B = ((5, 3, 5, 4, 1, 5, 4, 4, 3, 4), (5, 4, 5, 4, 7, 5, 3, 5, 3, 4), (4, 2, 5, 4, 2, 5, 4, 4, 2, 4), (5, 6, 4, 5, 5, 4, 5, 6, 6, 5), (5, 5, 5, 4, 5, 5, 4, 5, 5, 5), (5, 6, 4, 5, 8, 4, 6, 6, 6, 5), (5, 6, 4, 5, 5, 5, 5, 4, 6, 5), (6, 7, 5, 5, 5, 4, 5, 6, 7, 6), (4, 6, 5, 5, 2, 5, 4, 4, 6, 5), (5, 6, 5, 4, 1, 5, 4, 4, 6, 5))
Indices start at 0.
(0, 0)	5
(0, 5)	5
(5, 2)	4
(4, 1)	5
(7, 0)	6
(3, 5)	4
(0, 9)	4
(8, 0)	4
(3, 8)	6
(5, 5)	4
(2, 2)	5
(2, 8)	2
(7, 6)	5
(5, 6)	6
(3, 9)	5
(4, 3)	4
(7, 5)	4
(2, 3)	4
(8, 2)	5
(2, 4)	2
(6, 0)	5
(1, 4)	7
(6, 7)	4
(3, 0)	5
(3, 1)	6
(8, 6)	4
(7, 7)	6
(1, 3)	4
(4, 4)	5
(2, 7)	4
(2, 1)	2
(6, 3)	5
(3, 2)	4
(4, 5)	5
(1, 0)	5
(6, 2)	4

m = [[138, 86, 221, 116, 128, 116, 116, 123], [239, 241, 208, 127, 171, 123, 125, 130], [223, 91, 87, 126, 14, 123, 125, 127]]
Rows and columns are counted from 0.
(0, 0) -> 138
(2, 2) -> 87
(1, 0) -> 239
(1, 5) -> 123
(1, 2) -> 208
(2, 1) -> 91
(0, 2) -> 221
(0, 1) -> 86
(2, 4) -> 14
(0, 4) -> 128

M = [-75 -19 -37   2 -51 -64 -48   7  64 -53  42]
M[0]	-75
M[-10]	-19
M[-5]	-48

grid =
array([[ -2,  21, -13, -13,   9,   8,  34,  30, -26,  22,   7,  -6],
       [-18,  26,  26,  34,  -5,  15,  -7,   8,  31,  -4,  16,  20],
       [ -3,  19,  22, -12,  32, -23, -13,  25,  -6, -24,   1, -27],
       [-18,  32,  -8,  -2,  10,   9,  42,  31,   4,  41,  20,   5],
       [-13,  22,  24,  31,  -7,  25, -10,  -7,  33,  -9,  22,  27],
       [ 26,  -2,  29,  29,   8,  14, -24, -16,  19, -27,  14, -11],
       [-11,  33,  -2,   2,  15,  -6,  37,  15, -23,  26,  32, -29],
       [-13,  24, -17,   4, -10,   7,  -1,  28,  -5,  -4,  19,  11],
       [ 30,  -7,  27,  12,  18,   6,  16, -20,  21,  21,   7,  22]])
grid[0, -12] => -2
grid[:, 11] => [-6, 20, -27, 5, 27, -11, -29, 11, 22]
grid[4, 5] => 25
grid[:, 4] => [9, -5, 32, 10, -7, 8, 15, -10, 18]
grid[-6, 9] => 41
grid[7, -8] => -10
grid[4, -12] => -13
grid[-1] => [30, -7, 27, 12, 18, 6, 16, -20, 21, 21, 7, 22]
grid[5, 9] => -27
grid[4, 6] => -10
grid[3, -7] => 9
grid[:, 8] => [-26, 31, -6, 4, 33, 19, -23, -5, 21]
grid[1, -9] => 34
grid[:, 6] => [34, -7, -13, 42, -10, -24, 37, -1, 16]
grid[-1, 7] => -20
grid[:, 1] => [21, 26, 19, 32, 22, -2, 33, 24, -7]
grid[-2, 1] => 24
grid[3, -9] => -2
grid[4] => [-13, 22, 24, 31, -7, 25, -10, -7, 33, -9, 22, 27]
grid[2, -4] => -6
grid[4, 4] => -7
grid[-2, 6] => -1
grid[-1, 11] => 22
grid[-1, -9] => 12
grid[1, -6] => -7
grid[2] => [-3, 19, 22, -12, 32, -23, -13, 25, -6, -24, 1, -27]
grid[:, 2] => [-13, 26, 22, -8, 24, 29, -2, -17, 27]
grid[-2, 7] => 28
grid[5, -6] => -24
grid[-6, -11] => 32
grid[:, -5] => [30, 8, 25, 31, -7, -16, 15, 28, -20]
grid[-2, 5] => 7
grid[:, 3] => [-13, 34, -12, -2, 31, 29, 2, 4, 12]
grid[-4, -9] => 29

arr = ((112, 73, 71, 144, 138, 114, 105, 138, 120), (139, 115, 134, 120, 29, 140, 155, 131, 25), (77, 109, 87, 114, 161, 183, 95, 79, 129), (158, 140, 126, 107, 119, 92, 87, 155, 75), (105, 86, 148, 88, 140, 64, 105, 119, 66), (92, 113, 86, 108, 207, 122, 66, 31, 155), (147, 119, 133, 125, 33, 139, 150, 136, 22), (71, 113, 85, 104, 177, 153, 82, 46, 146), (174, 136, 130, 137, 64, 124, 129, 148, 33), (85, 73, 146, 68, 141, 51, 100, 121, 69), (60, 76, 129, 32, 147, 44, 71, 140, 96), (74, 115, 83, 101, 186, 139, 77, 33, 153), (158, 125, 134, 154, 148, 157, 110, 126, 80), (93, 110, 94, 128, 155, 197, 101, 101, 117))
arr[-14, -9] = 112
arr[10, 1] = 76
arr[-14, -8] = 73
arr[0, 7] = 138
arr[:, -8] = [73, 115, 109, 140, 86, 113, 119, 113, 136, 73, 76, 115, 125, 110]
arr[-13, 5] = 140
arr[10, 7] = 140
arr[6, 7] = 136
arr[-7, -2] = 46
arr[1, -5] = 29
arr[4, -1] = 66
arr[-10, -3] = 105
arr[4, -4] = 64
arr[-6, 0] = 174
arr[:, -2] = [138, 131, 79, 155, 119, 31, 136, 46, 148, 121, 140, 33, 126, 101]
arr[-2, 8] = 80
arr[7, -4] = 153
arr[:, 5] = [114, 140, 183, 92, 64, 122, 139, 153, 124, 51, 44, 139, 157, 197]
arr[2, -9] = 77
arr[10, 5] = 44
arr[-9, 5] = 122
arr[-10, 7] = 119
arr[10, -6] = 32
arr[1] = [139, 115, 134, 120, 29, 140, 155, 131, 25]
arr[1, -6] = 120
arr[7, 0] = 71
arr[-10, -5] = 140
arr[12, -5] = 148
arr[-11] = [158, 140, 126, 107, 119, 92, 87, 155, 75]
arr[-9] = [92, 113, 86, 108, 207, 122, 66, 31, 155]
arr[13, -1] = 117
arr[7, -7] = 85
arr[:, 4] = [138, 29, 161, 119, 140, 207, 33, 177, 64, 141, 147, 186, 148, 155]
arr[11] = [74, 115, 83, 101, 186, 139, 77, 33, 153]
arr[:, -3] = [105, 155, 95, 87, 105, 66, 150, 82, 129, 100, 71, 77, 110, 101]

W = array([ 0.18,  0.09, -0.19, -0.07,  0.06, -0.06])
W[0]: 0.18
W[3]: -0.07
W[5]: -0.06
W[1]: 0.09

A =
 42    5  -13  -37    2  -28   15  -22   34   -3   10  -35  -11   31
 44  -10  -50   10   -1    9    5  -16   21    7  -12   -6  -10    6
 69   39  -16    5    8   19   -1   -8   44  -20    5  -15  -39   38
 24   -1  -16  -13  -23  -11   11    8   20  -29  -22   13   -3   37
 70    8  -24  -18   -5  -18  -25   -2   22  -43   11   44   -4   13
 34    1  -31  -13   -4  -11    9  -11    4   -7   -2   14  -15    7
 24   19   12  -17   17  -13   12   -4   19   14   -1  -27  -29   31
 39   51  -10  -23    3    9  -15   12   15   -1    7   30    8   33
 46   22  -25  -10  -16   -6   18   11  -17   -1  -16   32  -11   17
 26   -3    0  -14   13   -3  -12   -3   35   -7   11  -11   -9   21
 40   10  -22   -7    5   -8   -6  -15   29   -5   14   10  -13   18
 47    3   -3   -1  -16   -9    9   -1    6    1   -4   18   -2   16
 52   39  -11  -10  -24  -26   14    4    7   -1    3   17    9   35
 54   18  -30  -36    3   -1  -18    1   -9   12  -17   27   -6   23
  7    9  -25  -23   -9  -10   -3    0   14  -20   -9  -29   17    8
A[-15, 0] = 42
A[11, -3] = 18
A[-13, 12] = -39
A[-13, -7] = -8
A[-1, -13] = 9
A[5] = [34, 1, -31, -13, -4, -11, 9, -11, 4, -7, -2, 14, -15, 7]
A[-5, 11] = 10
A[-8, 7] = 12
A[-11, 8] = 22
A[12, 6] = 14
A[9, 9] = -7
A[10] = [40, 10, -22, -7, 5, -8, -6, -15, 29, -5, 14, 10, -13, 18]
A[9, 2] = 0
A[-12, -13] = -1
A[-9, -2] = -29
A[1, 5] = 9
A[:, -9] = [-28, 9, 19, -11, -18, -11, -13, 9, -6, -3, -8, -9, -26, -1, -10]
A[8, 12] = -11
A[:, -2] = [-11, -10, -39, -3, -4, -15, -29, 8, -11, -9, -13, -2, 9, -6, 17]
A[12, -7] = 4
A[1, -12] = -50
A[-4, -7] = -1
A[4] = [70, 8, -24, -18, -5, -18, -25, -2, 22, -43, 11, 44, -4, 13]
A[-1, -7] = 0
A[12, -4] = 3
A[-1, -1] = 8
A[-11, -4] = 11
A[7, 11] = 30
A[6, -1] = 31
A[-15, 7] = -22
A[7, -10] = 3
A[8, 13] = 17
A[-5, 3] = -7
A[:, -13] = [5, -10, 39, -1, 8, 1, 19, 51, 22, -3, 10, 3, 39, 18, 9]
A[0, 12] = -11
A[:, -4] = [10, -12, 5, -22, 11, -2, -1, 7, -16, 11, 14, -4, 3, -17, -9]
A[3, 11] = 13
A[-6, -13] = -3

data = [3 2 4 4 2 4 8 4 3]
data[0] => 3
data[5] => 4
data[7] => 4

a =
array([-0.07,  0.48,  0.08,  0.41,  1.37,  0.17, -0.37, -1.35,  0.34,
        0.49, -0.29,  1.29, -0.68])
a[0]	-0.07
a[7]	-1.35
a[-8]	0.17
a[1]	0.48
a[-2]	1.29
a[-1]	-0.68
a[-5]	0.34
a[-10]	0.41

X = [167, 392, 339, -235, 247, 304, 57, -4, -783, 217, 290, 293, 689, 478, 147, -648]
X[0]	167
X[14]	147
X[3]	-235
X[5]	304
X[11]	293
X[15]	-648
X[10]	290
X[8]	-783
